Each row below holds a small network's activations on one input, seen along a few directions.
In each table, some parts of the input vary, and every possible input appears once, in random order.
Descriptions start from the smaller parts, as in this example, which fits no table here: one of 6 places along a line, together with either a single point or one of 9 places along a line or (one of 3 separate values, together with one of 5 places around a ring).
Shared parts are said once, and a part with two or three values counts as separate values.
In the rows, 128 means zero.

Other details of the inputs vary at random and push rows far along two fixed directions, the same in every table; ignore that.
To show where, the next rows are all for the same input, with only those details redrawn:
[140 101  96 174 160 102 135  81 158 143 129 145 140 122 112  89 174]
[125 150 122  75 105 140 155 147  59  87 123  84 135 104 113 168 101]
[129 108  55 150 170 127 145  79 146 180 144 116 193  95  92  29 130]
[140 110 119 158 142 101 136  98 138 113 121 142 118 129 120 134 174]
[148 104 150 178 136  81 129  97 150  86 110 167  79 149 135 177 209]
[139 110 120 158 142 101 136  98 138 114 121 142 117 129 120 133 174]
[129 108  55 150 170 128 145  79 146 179 144 117 193  95  92  29 130]
[148 104 150 178 136  80 129  98 150  86 109 167  78 149 135 176 209]

A family of inputs:
x1: [133 113  75 158 175 124 106  88 132 202 177 159 185  86  93  30  91]
x2: [127 117 173 185 110 104  88 135 176 113 125 187  64 177 171 155 171]
x3: [110 177 163  96  92 126 111 175 101  82 105 113 101 130 151 216 121]
x4: [118 105 150 162 147  97 116 119 163 136 102 146 128 144 116 143 139]
x5: [126 177 131  54 103 169 141 157  76 106 129  84 120 114 145 162 112]
x6: [121 140  49 135 155 150 133  97 191 186 125  96 179 130 124   9 137]
x7: [133  93 133 176 162 106 105 103 156 171 138 178 137 132 128  79 132]
x8: [113 100  86 168 150 143 116 117 182 211 154 127 202 107 109  36  90]
x9: [140 130 169 175 134  96  91 123 167 124 132 200  67 155 165 175 178]
x10: [105 120 114 180 134 115 105 115 213 163 117 139 144 155 126  83 142]
x11: [122 136 115  84 105 170 158 162  88 144 150 109 147 122 136 113  94]
x12: [143 111  75 125 187 136 147  80 149 200 150 134 170 107 113  15 117]
x13: [133  88 161 167 142 104 110 122 160 135 117 152 126 137 125 137 126]
x14: [126 148 139 155 142 120  87 115 159 140 130 158 110 126 149 133 159]
x15: [124 111 102 168 134 127 140 107 210 158 111 126 136 169 129  76 168]
x16: [139 127 180  82 100 132 155 163  67  81 119 126  85 144 147 191 120]
x17: [131 112 130  87 122 154 167 147  98 131 123  82 158 115 112 118  77]
x18: [132 125 142  81  94 149 159 160  39  98 155 114 132 113 117 158  85]
x19: [114 183  61  42 125 204 139 138  99 161 143  46 185  98 123  42  65]
x20: [137 167 156  68  89 154 135 167  99  76 122 117  66 157 167 189 128]
x21: [131 108 177 188 118  98  96 134 161 125 134 199  77 164 165 171 176]
x22: [137  94 148 179 131 101 101 121 118 134 155 186 121 129 120 131 134]
x23: [124 135 143  77  82 167 165 180  91 109 128  82 137 126 134 170  85]
x24: [116 191 169  86  91 146  90 165 105  74 112 110  78 137 163 196 117]
x25: [124 111 129 157 125 121 151 124 174 139 112 133 124 160 133 138 170]
x26: [114 146 181 104  66 142 113 187 120  77 114 107  96 149 152 203  90]
x27: [116 128 118  82 126 147 172 142 101 134 108  73 160 124 105 124  89]
x28: [144 127 178 166 155  86  83 100 159 105 104 181  68 140 150 170 186]
x29: [113 186 140  66  96 163 110 175  88 108 136 104 112 125 151 155  66]
x30: [117 128 133  85  98 144 169 156  64  95 125  82 145 120  99 178  89]
x31: [112 169 142  69 119 134 121 161  76 100 102  88 137 104 124 168  77]
x32: [102 156  66  79 136 158 125 141  68 161 150  73 220  60  78  70  34]
x33: [134 112 130 147 117 138 130 130 163 131 132 153  97 168 157 105 162]
x34: [154 106 132 149 145 106 135  98 124 124 152 172 101 129 125 127 161]
x35: [148 104 150 178 136  80 129  98 150  87 110 166  78 149 135 176 209]
x36: [100 194 132  72  88 152 110 176 103  95 109  76 127 125 143 158  82]
x37: [141 114 126 163 178 102 101  91 162 170 136 178 125 123 129  82 135]
x38: [112 142  75  64 102 202 164 163 114 163 142  45 201 108 110  49  38]
x39: [139 160 161  74  97 146 146 165  85  88 130 129  77 141 161 203 132]
x40: [146  72 143 172 130 111 145 112 142 119 138 149 124 136 113 137 150]
x41: [116 112 171 189 119  88 106 131 189 120 106 170  91 169 144 189 181]
x42: [121 131  53 140 162 144 144  96 176 197 133 107 190 113 119  25 139]
x43: [138 125 140 164 148 102  85 101 129 125 140 168 112 110 119 136 152]
x44: [104 134 141  96 100 135 129 169  65 103 130  96 154 110  93 185  66]
x45: [134 155 133  66 110 150 142 139  48  91 140  94 123  95 117 163 104]
x46: [138 121  74 124 188 141 135  72 154 191 136 117 174  99 111  15 133]
x47: [121 119 153 102  94 141 124 172  62 102 144 103 151 103 101 180  53]
x48: [148 113 158 159 147  83 132 100 167  95  86 155  72 161 150 168 209]
Changing only one part turns x13 into x28. The same change can be made to x38. Which row results?
> x19
What do these inputs look like to the network?
> one of 2 separate values, together with one of 4 places along a line, together with one of 6 places around a ring
Which other rows does x41 become when the choice among 2 separate values takes its other values? List them by row number.
> x25
Which other rows does x44 become when the place on the ring of 6 takes its other values? List them by row number.
> x1, x22, x32, x43, x47
Start at x1 and move only the place on the line of 4, one step at a time. The first step leads to x37. Which rows follow, in order?
> x9, x29
